These are the activations of a small network on made-up records, seen along a few directions, one row for each record.
Each row is followed by the record's values for the fields Regu, Zato, Nefar, Ruli, Mose, Tovur.
Not every record has every field; a missing one is left out.
The largest differences between rows may come from other fields.
In the rows, 500 means zero.
Random noise pushes rows far along 18 fixed directions. That doesn't count. These rows show it; they differ only by the noise:
[460 407 624 534 470 641 403 450 635 524 466 449 564 586 380 388 659 495
 366 591 468 309 616 522 645 451 546 541 502 436 666 692 320 370 418 433]
[528 554 381 513 541 459 397 462 386 351 483 853 553 361 652 533 622 466
 629 420 492 447 400 691 547 416 772 452 656 744 339 469 446 611 701 387]
[701 494 371 552 409 739 547 611 511 364 270 518 368 604 705 552 789 557
 639 435 541 465 475 187 356 388 767 702 769 720 642 374 495 743 643 380]
[399 548 545 506 566 604 485 397 283 589 575 395 541 484 544 389 559 441
 747 536 363 365 554 536 563 537 750 365 264 446 491 568 365 720 680 400]
[623 382 462 288 513 504 538 440 490 685 718 599 570 546 548 561 465 535
 480 576 441 495 408 639 380 580 488 538 538 523 496 578 569 315 321 324]
[388 550 735 544 645 496 583 545 575 289 205 304 341 469 434 688 511 598
 210 724 532 420 393 433 597 692 274 667 269 224 656 374 450 367 509 466]
[628 461 296 865 627 385 324 675 546 513 472 463 627 362 433 334 895 512
 397 456 689 473 498 285 341 341 328 539 666 600 386 573 666 401 524 394]
[527 648 773 517 180 634 682 493 545 557 337 455 698 440 284 715 845 535
 430 563 307 481 590 656 405 682 625 348 322 560 520 500 583 652 635 355]
[579 468 463 495 491 763 626 591 437 369 248 475 279 640 589 502 314 355
 242 569 470 576 774 375 661 522 497 419 402 333 338 634 405 709 732 492]
[377 595 729 311 502 508 501 535 551 603 494 456 610 490 458 609 701 741
 425 692 422 374 439 462 627 761 398 605 433 615 702 468 504 459 412 365]
[609 446 462 443 344 504 371  82 801 445 565 727 693 261 291 654 450 479
 643 180 464 706 173 637 522 378 791 524 516 745 626 696 274 366 634 525]
[274 625 244 447 462 476 490 557 259 300 587 565 521 588 728 681 846 528
 439 658 542 275 202 509 472 739 496 706 647 490 618 330 450 341 541 390]
[687 404 413 652 540 375 412 574 717 640 527 418 658 289 516 551 521 334
 554 306 724 510 574 398 468 342 360 440 569 388 602 630 413 470 552 461]
[664 327 348 549 504 546 352 512 537 342 295 625 304 491 538 550 341 480
 529 505 398 611 539 544 479 328 628 299 427 572 365 736 553 618 741 467]
[508 413 207 545 457 511 322 552 431 391 514 652 294 587 440 594 611 463
 450 739 432 596 447 698 433 469 595 279 481 461 352 646 523 385 596 303]
[626 403 799 549 611 594 689 536 874 522 515 616 467 520 418 327 610 627
 421 670 605 405 446 665 542 300 740 717 611 306 506 276 117 468 279 372]
[474 370 557 407 576 548 418 450 618 512 549 607 511 538 548 406 338 467
 488 589 453 352 594 661 754 400 619 440 451 367 537 691 181 487 498 460]
[428 341 438 590 598 468 576 708 420 422 489 452 410 495 863 371 328 316
 423 402 666 293 621 558 509 430 394 431 516 234 358 470 470 639 658 713]
[399 487 456 588 528 530 417 588 494 514 561 508 281 489 433 514 818 431
 384 565 728 559 421 589 379 560 452 506 658 475 509 319 582 290 429 393]
[515 263 309 434 719 586 295 416 391 442 596 652 387 663 682 296 426 428
 430 512 514 299 507 541 523 361 542 641 699 504 535 665 473 191 311 412]

[685 381 535 355 507 714 533 385 404 478 387 438 293 626 705 624 328 263
 587 461 563 394 542 449 549 476 639 652 532 400 706 584 323 605 609 431] | {Ruli: u2, Tovur: h2}
[527 593 496 541 573 348 387 591 400 726 645 544 601 401 308 496 526 498
 556 634 455 690 712 663 514 539 406 131 397 525 245 569 699 537 448 327] | {Regu: f2, Zato: t1, Nefar: y3, Ruli: u1, Mose: p2, Tovur: h1}
[336 376 848 409 654 472 470 521 541 691 522 318 440 477 616 257 478 592
 633 563 453 175 396 531 669 526 537 598 222 454 683 552 263 702 694 558] | {Regu: f1, Zato: t1, Nefar: y2, Ruli: u2, Mose: p5, Tovur: h1}
[680 556 417 581 561 515 544 484 382 402 507 567 610 564 434 496 399 493
 428 628 460 582 698 465 545 428 508 438 580 458 276 594 625 505 329 421] | {Ruli: u1, Tovur: h2}
[329 404 699 448 550 564 414 358 356 613 671 373 539 471 515 296 505 572
 613 415 393 362 479 613 480 579 588 423 315 619 461 607 616 549 530 645] | {Regu: f1, Zato: t1, Nefar: y2, Ruli: u1, Mose: p3, Tovur: h1}
[542 574 497 604 839 258 419 546 357 707 729 484 578 381 420 302 648 664
 748 641 531 518 348 490 352 447 459 541 456 583 346 351 671 497 342 296] | {Regu: f1, Zato: t1, Nefar: y3, Ruli: u1, Mose: p5, Tovur: h2}
[595 289 566 570 637 600 437 468 441 738 560 468 498 493 504 105 578 544
 596 302 422 449 563 400 292 380 571 470 396 721 336 671 701 632 572 505] | {Regu: f1, Zato: t1, Nefar: y1, Ruli: u1, Mose: p3, Tovur: h1}
[595 511 744 712 496 565 517 432 430 284 215 591 692 473 468 340 482 541
 371 423 342 281 658 611 599 327 607 582 534 706 333 620 647 668 573 665] | {Regu: f2, Zato: t2, Nefar: y3, Ruli: u2, Mose: p1, Tovur: h3}
[361 297 388 545 328 480 259 456 446 400 430 450 283 516 464 567 402 341
 355 447 472 535 371 709 467 543 404 295 304 509 457 817 621 447 816 709] | {Ruli: u1, Tovur: h1}
[496 250 828 629 733 598 461 406 354 513 348 473 279 414 486 120 650 514
 394 462 391 322 409 646 283 447 618 514 168 595 260 571 672 543 731 441] | {Zato: t1, Nefar: y2, Ruli: u1, Tovur: h1}
[724 319 326 328 310 671 722 417 400 609 798 535 533 663 795 444 538 443
 507 488 533 445 145 400 426 497 789 811 697 647 425 594 227 655 715 469] | {Ruli: u2, Tovur: h1}
[468 449 312 436 542 443 376 449 315 484 574 586 607 598 528 361 326 678
 514 689 170 437 454 522 602 501 526 403 312 651 286 826 550 560 593 511] | {Regu: f2, Zato: t2, Nefar: y1, Ruli: u2, Mose: p3, Tovur: h3}
[319 517 261 400 644 415 248 693 514 689 628 598 457 580 490 323 441 673
 619 691 359 541 721 425 678 513 398 214 382 543 452 676 437 562 467 382] | {Regu: f2, Zato: t2, Nefar: y1, Ruli: u2, Mose: p3, Tovur: h3}
[671 346 271 408 548 563 532 597 444 649 707 439 268 701 552 383 418 588
 582 805 477 671 484 373 390 448 569 402 471 410 302 591 491 629 473 357] | {Regu: f2, Zato: t2, Nefar: y2, Ruli: u2, Mose: p3, Tovur: h2}
[380 445 415 604 480 410 242 665 708 506 527 495 280 465 360 439 584 555
 480 640 668 687 506 480 653 406 441 299 522 544 459 585 408 585 626 571] | {Regu: f2, Zato: t2, Nefar: y3, Ruli: u2, Mose: p4, Tovur: h2}
[720 663 294 740 534 506 665 507 427 350 462 423 781 480 560 466 338 443
 503 387 508 533 588 231 565 337 499 654 649 406 349 526 440 663 498 624] | {Regu: f2, Zato: t1, Nefar: y2, Ruli: u2, Mose: p3, Tovur: h3}
[588 662 543 375 624 523 653 385 264 419 408 657 634 408 676 676 362 438
 474 312 453 506 575 557 518 646 497 579 537 594 416 347 616 523 478 423] | {Regu: f1, Zato: t1, Nefar: y1, Ruli: u2, Mose: p5, Tovur: h3}
[826 416 559 408 396 594 571 537 531 448 389 361 402 596 631 786 330 542
 513 567 626 546 496 310 526 504 448 699 685 589 653 577 622 694 448 561] | {Ruli: u2, Tovur: h2}
[464 444 450 346 295 595 316 573 266 543 524 460 245 654 592 690 609 339
 458 683 597 494 544 566 642 656 507 399 643 675 589 704 598 598 675 465] | {Ruli: u2, Tovur: h1}
[391 604 489 427 657 514 575 515 388 311 517 605 530 588 537 475 441 802
 242 635 446 548 475 436 581 680 364 636 568 593 273 336 685 381 261 568] | {Regu: f1, Zato: t1, Nefar: y1, Ruli: u2, Mose: p3, Tovur: h1}
[653 362 707 591 843 367 341 562 709 456 413 528 400 450 442 298 341 785
 542 682 563 462 473 451 634 223 498 641 580 620 446 506 498 484 291 508] | {Regu: f2, Zato: t1, Nefar: y1, Ruli: u2, Mose: p3, Tovur: h2}
[440 583 230 376 626 472 484 611 456 528 698 572 590 651 627 319 260 627
 606 641 478 527 661 270 771 462 439 509 615 471 380 541 352 644 362 574] | {Regu: f1, Zato: t1, Nefar: y3, Ruli: u1, Mose: p3, Tovur: h2}
[739 623 212 329 488 590 730 545 379 579 581 613 488 648 539 641 419 587
 586 718 333 758 442 409 358 616 597 528 423 429 315 440 462 614 481 178] | {Ruli: u1, Tovur: h1}
[490 613 518 547 801 457 511 593 554 491 381 509 320 369 555 377 427 480
 636 434 665 641 616 244 612 408 502 513 515 413 505 259 343 633 549 431] | {Regu: f2, Zato: t1, Nefar: y2, Ruli: u1, Mose: p2, Tovur: h3}
[520 526 209 534 446 467 595 650 522 575 772 352 522 639 587 483 444 530
 558 716 589 576 398 333 609 452 525 498 547 251 454 496 188 611 515 512] | {Regu: f1, Zato: t1, Nefar: y1, Ruli: u2, Mose: p5, Tovur: h1}
[652 443 654 427 273 386 460 475 594 714 597 428 628 421 336 770 740 575
 735 628 480 492 375 649 331 560 527 389 480 664 682 616 692 537 453 379] | {Regu: f2, Zato: t1, Nefar: y1, Ruli: u1, Mose: p3, Tovur: h2}
[385 617 602 487 542 422 506 539 604 459 479 650 661 420 380 402 546 574
 251 492 559 522 580 451 688 534 329 528 614 575 409 459 484 389 396 576] | {Regu: f2, Zato: t1, Nefar: y3, Ruli: u1, Mose: p3, Tovur: h2}
[578 387 436 556 843 279 117 366 360 601 519 563 615 239 558 303 580 407
 635 408 552 308 348 325 656 376 428 581 402 772 513 849 418 492 795 321] | {Regu: f1, Zato: t1, Nefar: y3, Ruli: u1, Mose: p3, Tovur: h2}
[644 698 656 380 405 726 464 443 753 535 203 571 381 462 277 742 549 495
 387 415 570 834 643 229 748 588 491 593 607 763 722 502 402 576 564 338] | {Regu: f2, Zato: t2, Nefar: y3, Ruli: u1, Mose: p4, Tovur: h1}
[653 425 359 694 454 566 446 418 537 291 565 501 465 597 382 484 297 489
 491 607 516 636 488 667 551 247 671 459 698 418 325 586 488 412 315 651] | {Regu: f1, Zato: t1, Nefar: y2, Ruli: u2, Mose: p3, Tovur: h1}
[712 335 487 520 801 245 516 521 517 762 690 521 474 334 532 425 524 501
 650 596 519 527 295 620 197 407 478 476 321 321 385 413 462 358 450 162] | {Regu: f2, Zato: t1, Nefar: y3, Ruli: u2, Mose: p2, Tovur: h3}
[535 485 756 396 691 334 552 450 744 553 498 449 691 395 566 450 157 731
 714 500 433 363 464 452 656 378 498 657 447 438 686 415 315 539 286 604] | {Regu: f2, Zato: t2, Nefar: y3, Ruli: u2, Mose: p3, Tovur: h3}
[483 652 526 647 546 576 589 407 472 486 489 451 884 397 511 294 606 448
 420 233 532 386 652 265 599 495 458 649 536 538 484 528 419 555 487 582] | {Ruli: u1, Tovur: h3}
[860 278 490 590 539 533 416 553 433 372 483 642 439 635 647 376 294 471
 317 621 572 444 579 603 605 208 551 611 874 668 205 752 666 532 403 599] | {Regu: f2, Zato: t2, Nefar: y2, Ruli: u1, Mose: p4, Tovur: h1}
[640 299 699 339 619 362 365 615 421 763 428 261 396 501 602 673 249 545
 698 678 344 345 648 552 453 573 297 286 197 417 684 722 762 563 452 359] | {Ruli: u1, Tovur: h1}

Which values does each new row have?
[534 500 614 528 868 538 619 406 354 666 679 341 270 437 440 196 328 558
 589 535 584 761 394 363 453 511 558 561 315 416 208 306 516 612 492 485] | {Regu: f2, Zato: t1, Nefar: y2, Ruli: u1, Mose: p2, Tovur: h1}
[311 497 419 451 741 390 409 502 493 477 564 476 433 392 682 374 451 555
 526 328 695 470 291 276 564 593 306 755 546 585 630 377 463 427 520 646] | {Ruli: u1, Tovur: h3}
[427 581 663 620 654 509 389 380 624 205 250 646 383 436 374 451 313 559
 521 329 579 587 618 516 606 309 562 571 704 604 535 302 604 385 287 676] | {Regu: f2, Zato: t2, Nefar: y3, Ruli: u2, Mose: p3, Tovur: h2}
[565 334 552 422 402 423 572 591 623 650 707 606 276 482 526 472 585 508
 478 571 702 631 205 713 382 473 550 538 620 596 337 379 492 539 586 535] | {Regu: f1, Zato: t1, Nefar: y1, Ruli: u1, Mose: p5, Tovur: h2}
[514 510 562 408 303 756 667 471 519 375 296 604 493 612 654 503 373 316
 387 295 459 469 709 446 666 492 623 540 583 533 530 547 322 727 715 648] | {Regu: f2, Zato: t1, Nefar: y3, Ruli: u1, Mose: p2, Tovur: h3}
[503 292 701 620 380 391 356 539 758 486 588 458 475 475 387 455 620 693
 661 723 491 365 286 832 531 276 726 420 454 531 552 591 338 623 551 609] | {Regu: f1, Zato: t1, Nefar: y3, Ruli: u2, Mose: p5, Tovur: h2}
[609 154 411 541 503 504 278 430 421 451 440 492 292 463 677 445 344 256
 493 434 542 377 407 558 571 349 585 411 370 524 459 946 390 622 944 552] | {Ruli: u1, Tovur: h1}
[663 532 318 481 260 798 732 378 603 303 337 374 618 803 404 660 373 611
 451 625 146 512 564 341 460 459 733 610 359 246 658 629 263 500 405 424] | {Ruli: u2, Tovur: h1}
[536 503 705 593 546 640 638 808 741 435 231 563 232 595 327 364 457 576
 100 715 621 685 855 468 668 453 306 427 514 369 220 390 505 658 473 558] | {Regu: f1, Zato: t1, Nefar: y3, Ruli: u1, Mose: p3, Tovur: h2}
[177 607 403 565 644 352 365 602 448 316 418 284 582 532 543 538 358 788
 657 606 303 365 572 330 585 601 307 359 202 303 636 495 583 517 401 671] | {Regu: f1, Zato: t1, Nefar: y1, Ruli: u1, Mose: p3, Tovur: h1}
[511 567 735 460 539 521 607 749 401 560 478 443 245 526 663 668 630 401
 444 782 748 387 502 622 663 601 499 594 638 371 542 245 352 677 547 373] | {Regu: f2, Zato: t1, Nefar: y1, Ruli: u1, Mose: p3, Tovur: h1}
[819 323 526 612 249 537 623 733 790 617 402 381 246 461 266 680 591 634
 368 652 552 941 424 501 181 514 399 280 343 561 227 592 783 745 742 499] | {Regu: f2, Zato: t1, Nefar: y2, Ruli: u1, Mose: p3, Tovur: h1}
[698 435 665 457 444 436 699 599 655 627 548 531 533 521 472 584 521 478
 313 717 583 440 413 651 495 482 438 642 575 351 465 469 349 454 401 378] | {Regu: f2, Zato: t2, Nefar: y1, Ruli: u2, Mose: p3, Tovur: h2}
[584 559 623 646 443 496 466 620 745 426 141 483 463 386 387 738 642 488
 520 384 505 533 743 504 357 406 479 352 518 449 727 363 587 445 424 375] | {Regu: f2, Zato: t2, Nefar: y1, Ruli: u2, Mose: p3, Tovur: h3}
[531 482 534 573 474 492 466 648 389 630 588 415 522 526 558 523 668 366
 666 594 572 351 748 644 429 449 531 300 589 394 526 452 605 595 384 378] | {Regu: f1, Zato: t1, Nefar: y3, Ruli: u1, Mose: p3, Tovur: h2}
[424 454 657 469 762 645 361 533 442 471 312 440 183 560 489 355 226 586
 498 432 535 636 782 359 608 485 387 417 506 620 468 465 796 547 343 631] | {Regu: f1, Zato: t1, Nefar: y1, Ruli: u1, Mose: p3, Tovur: h1}
[316 496 630 470 411 525 648 545 701 736 485 504 510 376 294 310 746 618
 317 365 344 658 389 481 225 654 444 386 163 565 403 367 496 464 712 443] | {Regu: f2, Zato: t1, Nefar: y3, Ruli: u2, Mose: p3, Tovur: h3}
